Each row below holds a small network's activations on one input, seen along a few directions.
In each table, some parts of the input vary, and every possible input appears once, in random order.
Descriptions start from the smaller parts, as in this example, which fits no table here: one of 2 separate values, together with either a single point or one of 11 places around a ring or (one of 5 places around a ring, together with one of 6 places along a line).
Shared parts are said once, and a part with two or three values counts as separate values.

Other details of the inputs vary at random and push rows far along two fixed directions, the same in every table; ignore that.

Rows:
x1: [ 24  21 -19   5 -17  45 -47  14 -40 -25  38 -33  -2 -15 -16]
x2: [ 14  33 -20  13   1  43 -55   0 -40 -24  20 -34  14 -19   0]
x3: [  1   0  11  11   4 -48  21   2  28   0   8  -4 -10   5   2]
x4: [ 24  30 -13  34   3 -12 -28   8   3 -26  39 -26  -3 -27  -6]
x5: [ -6  -2   7  26 -14 -36   7  -4  25 -10   4  -7 -14 -10 -12]
x6: [-18 -19   9 -32  14  31   9  -6 -14  19 -38   9  16  13   7]
x7: [ -4   5   6  19 -24 -41  11  -3  28 -12  10   7  -6 -12  -9]
x8: [-15 -39  12 -42  28  39  21   6  -8  34 -26  17  -1  39   8]
x9: [  0   5  14  17   0 -60  31  -5  34   4   9  10  -7   4  -1]
x10: [-15 -11  12 -27   6  24  10  -5  -9  15 -31  15  16  16   8]
x11: [  7  10   5  14  -2 -37  13   1  28  -9  16   9  -1 -10   1]
x12: [ 18  15 -20   3 -12  44 -37  10 -29 -23  27 -19   5 -27 -17]
x13: [ -1 -30   9 -35   8  40  18   4  -4  25 -28  11   5   8  -4]
x14: [ -6   2  -3  29   9 -43   5  -6  32  -6  13   0  -8  -5   2]
x15: [-19 -28   9 -37  11  33  10   2 -27  24 -43  10  -6  31  14]
x16: [-13 -35   5 -37  31  44  18   3  -4  26 -24  24   8  19   4]
x17: [ -4 -38  19 -33  13  43  20   5  -3  33 -38   7  -3  19  -4]
x18: [ -5  10  -1  -4  -1   3 -13  -5 -16  -4  -4 -15   8   7   6]
x19: [-11  -5  -3   1   5  11  -8  -2 -13   2 -21  -1  -8   3  10]
x20: [  0   0  11  17 -16 -59  30  -9  36   8   2   8  -8   2  -5]
x21: [ 20  38 -32  11 -10  40 -53   5 -54 -23  27 -18   4 -15   5]
x22: [  2   7   2  21   3 -54  17  -2  37 -10  15   2  -3 -18  -2]
x23: [ -2   6  -4  19   0 -38   9  -5  30 -10  19  14   1  -6   5]
x24: [ 25  13 -11  -7 -11  44 -25   9 -21  -9  20  -8   9 -15  -6]
x25: [ -2   9  -3  24   1 -49  12  -9  27  -3  21  10  -4   3   2]
x26: [ 27  28 -19   9 -20  46 -44   9 -42 -23  41 -23   3 -18 -18]
x27: [ 13  -2   0  -6  -7   9  -2   6  -4   3   6 -13  -3   3  -4]
x28: [-18 -26   9 -34   6  32  16   1 -17  23 -46  27   1  22  16]
x29: [-15   8  -8  25  -9 -58   8 -10  22 -12  -7   5  -7 -15  11]
x30: [-21  -4  16  -3  -2 -36  26 -16  14  15 -26  13   5  19   6]
Each input here is: one of 5 places around a ring, together with either one of 2 separate values or one of 4 places along a line.
The inputs of x1 and x26 match in every part but the place on the ring of 5. If x18 is changed in the same way as x1 into x26, which row does it become?
Answer: x30
Start at x26 and move only the place on the line of 4, one step at a time. The first step leads to x20. Which rows follow, in order?
Answer: x9, x25
Change only the choice among 2 separate values in x15. List by row number the other rows that result.
Answer: x18
Change only the choice among 2 separate values in x2. List by row number the other rows that result.
Answer: x19
